Each row below holds a small network's activations on one input, seen along a few directions.
Each table varies a few parts of the input and shows all the possible inputs, shuffled.
Descriptions start from the smaller parts, as in this example, which fits no table here: values(2) and (point or ring(11) or (line(6) and ring(8))).
Shared parts are said once, and a part with two or three values counts as separate values.
In the rows, zero is written as 128.

Other details of the inputs shift rows strongly along two fixed directions, in all tables alike. That doesn't count.

Table:
row 1: [123 126 143 148 132 144 144 151 162 124 131]
row 2: [179  93  83 126 109 161 118  86  98 142 160]
row 3: [122 135 136 140 128 150 155 137 160 130 118]
row 4: [ 89 136 195 111 156  86 137 101  62 145 105]
row 5: [109 155 113 146 133 137 135 135 151 117 132]
row 6: [154  89 142  84 147  81  73  80  23 149 138]
row 7: [117 125 122 131 129 129 154 152 147 101 121]
row 8: [173 101  77 117 109 135  93 104  95 151 150]
row 9: [126 133 125 121 113 117 145 153 154 113 112]
row 10: [115 134 175 106 154  55 108 102  93 139  85]
row 11: [110 131 129 131 131 134 118 154 153 139 118]
row 12: [113 144 131 119 122 139 124 159 143 112 130]
row 13: [101 127 176 114 156  53 135  97  83 117 109]
row 14: [177  97  87 127 113 165 121  93  92 150 167]
row 15: [119 140 123 129 107 112 145 146 160 124 122]
row 16: [126 148 136 144 130 162 137 144 155 119 134]
row 17: [125 124 136 146 123 142 142 140 168 123 120]
row 18: [104 151 130 127 117 132 124 150 148 123 140]
row 19: [111 152 115 140 125 134 143 141 148 105 136]
row 20: [106 127 174 117 171  64 117 100  84 128  91]
row 21: [127 152 125 138 124 164 144 130 160 122 120]
row 22: [124 129 135 145 123 143 147 135 168 124 114]
row 23: [122 128 141 145 129 149 148 146 159 125 127]
row 24: [107 136 117 146 132 127 147 139 156 123 127]
row 25: [127 146 137 146 132 157 133 148 158 118 138]
row 26: [178  96  78 109  98 132 111 112  88 132 159]
row 27: [116 143 120 135 115 115 138 140 162 135 119]
row 28: [ 96 128 186 105 147  55 117 109  86 134 114]
row 29: [123 131 139 142 131 150 153 142 162 128 124]
row 30: [168  94  69 130 124 150 102 105  87 141 161]
row 31: [114 126 192 112 158  70 132  80  91 128  88]
row 32: [152 100  86 122 110 138  94 105  90 158 176]
row 33: [129 143 133 149 127 156 130 146 162 115 133]
row 34: [172  89  73 119 125 150 107 113  82 129 156]
row 35: [120 159 119 127 109 121 133 142 155 118 127]
row 36: [129 151 123 116 125 130 120 148 148 116 105]
row 37: [111 148 127 128 132 142 106 149 147 133 122]
row 38: [125 123 138 150 126 143 141 148 166 121 126]
row 39: [103 136 130 135 123 126 128 147 156 139 131]
row 40: [119 144 117 131 130 141 143 150 142  94 127]
row 41: [104 122 187  98 151  62 117 118  81 123 105]
row 42: [178  94  89 130 115 166 119  99  94 147 173]
row 43: [181  87  88 133 109 157 107  96 100 142 169]
row 44: [180  92  85 131 108 158 112  91 100 144 164]
row 45: [120 126 120 131 140 135 141 153 147 111 109]
row 46: [115 127 133 120 132 134 123 162 148 128 114]
row 47: [124 132 130 140 123 151 155 134 164 128 114]
row 48: [ 90 157 191 108 157  97 125  98  54 140 112]
row 49: [118 161 117 133 116 124 126 135 157 129 123]
row 50: [127 134 125 119 123 122 132 153 154 123 100]
Description of these inputs: values(2) and (point or ring(9) or (values(3) and ring(5))).
The inputs of row 40 and row 7 match in every part but the values(2) part. If row 44 is changed in the same way as row 40 into row 7, which row does it become?
Answer: row 22
The inputs of row 24 and row 5 match in every part but the values(2) part. If row 28 is changed in the same way as row 24 into row 5, which row does it become?
Answer: row 18
Which other rows does row 35 become when the ring(5) part takes its other values? List them by row number.
Answer: row 8, row 26, row 36, row 49

Table:
row 51: [110 141 173 130 149 108 147 125 139 116  96]
row 52: [ 98 155 165 116 138  86 129 129 131 122  98]
row 53: [106 157 175 129 153 115 130 113 116 123 111]
row 54: [113 155 173 129 152 113 128 109 127 123 103]
row 55: [165  80  88 111 109 115 106 113  85 144 155]
row 56: [174  84 104 123 123 135 116  92  85 142 148]
row 57: [167  90  82 108 110 118 102 109  84 142 151]
row 58: [107 153 165 126 144  83 136 117 137 112  95]
row 59: [115 153 165 125 151 114 128 121 133 115  98]
row 60: [ 97 147 159 116 143  93 122 149 133 118 103]
row 61: [113 155 170 129 152 116 127 108 121 124 109]
row 62: [ 96 150 169 120 141  84 129 131 133 122  98]
row 63: [162  92 106 127 122 147 116  92  75 150 169]
row 64: [110 149 154 122 141  86 135 132 145 103  91]
row 65: [102 158 158 117 140  92 124 128 131 122  99]
row 66: [128 131  85 160 103 208 159 179 198 119 150]
row 67: [171  88 108 129 122 138 118  84  86 149 153]
row 68: [115 153 163 125 151 117 126 120 127 116 104]
row 69: [102 136 173 131 151 111 145 129 129 120 107]
row 70: [134 145  81 156 105 209 149 174 195 116 145]
row 71: [165  76 110 132 121 138 128  89  84 154 162]
row 72: [157 102  91 113 114 125 100 105  79 148 163]
row 73: [160  79 114 132 122 139 128  91  81 153 164]
row 74: [153  89 107 118 116 113 109 107  88 150 154]
row 75: [102 159 108 143 113 163 138 178 193 119 129]
row 76: [106 135 172 130 150 109 146 128 134 120 102]
row 77: [ 96 164 162 116 143  91 119 129 125 121 100]
row 78: [107 147 163 126 149 120 132 128 121 118 114]
row 79: [ 91 152 172 120 146  86 123 134 127 124 104]
row 80: [109 147 124 157 120 180 159 161 184 121 135]
row 81: [156  91  89 111 116 121  98 116  77 144 158]
row 82: [132 138  59 147  85 191 149 197 218 114 138]
row 83: [131 144  54 145  89 199 136 195 201 118 149]
row 84: [160  99  89 107 115 116  98 110  81 139 149]
row 85: [129 130  66 151  90 192 146 201 216 119 143]
row 86: [169  81 111 132 120 137 128  85  87 151 156]
What is each input in this table made of?
Answer: values(2) and (point or ring(8) or ring(9))
The inputs of row 55 and row 62 match in every part but the values(2) part. If row 69 is changed in the same way as row 55 into row 62, which row does it become?
Answer: row 73
Which other rows does row 66 become when the values(2) part takes its other values? List them by row number.
Answer: row 80
Which other rows does row 56 become when the values(2) part takes its other values? List them by row number.
Answer: row 67

Table:
row 87: [119  87 178  88 155  33 102  84  22 145 124]
row 88: [162  76 174 105 153  20 128  45  59 125  92]
row 89: [140 118 127 158 113 173 154 101 139 159 158]
row 90: [144  97 202 103 187  68  94  55  20 131 115]
row 91: [149 127  74 121  99 156 113 149 148 134 134]
row 92: [149 137  70 121 102 152 108 142 150 131 139]
row 93: [129 106  84 139 104 153 128 156 143 132 160]
row 94: [140 137  79 133 102 152 111 144 145 126 158]
row 95: [152 119 122 137 142 175 135 118 109 116 140]
row 96: [ 41 228 241 145 177 122 185 142 186  89  54]
row 97: [132 124  81 139 105 147 124 145 148 130 164]
row 98: [148 146  72 127 105 154 106 141 143 127 146]
row 99: [146 102 123 155 124 170 133 115 140 153 153]
row 100: [144 106  81 118  97 154 125 164 146 133 140]
row 101: [ 24 211 211 131 156  91 172 217 223  87  46]
What is each input in this table made of?
Answer: point or ring(5) or ring(9)
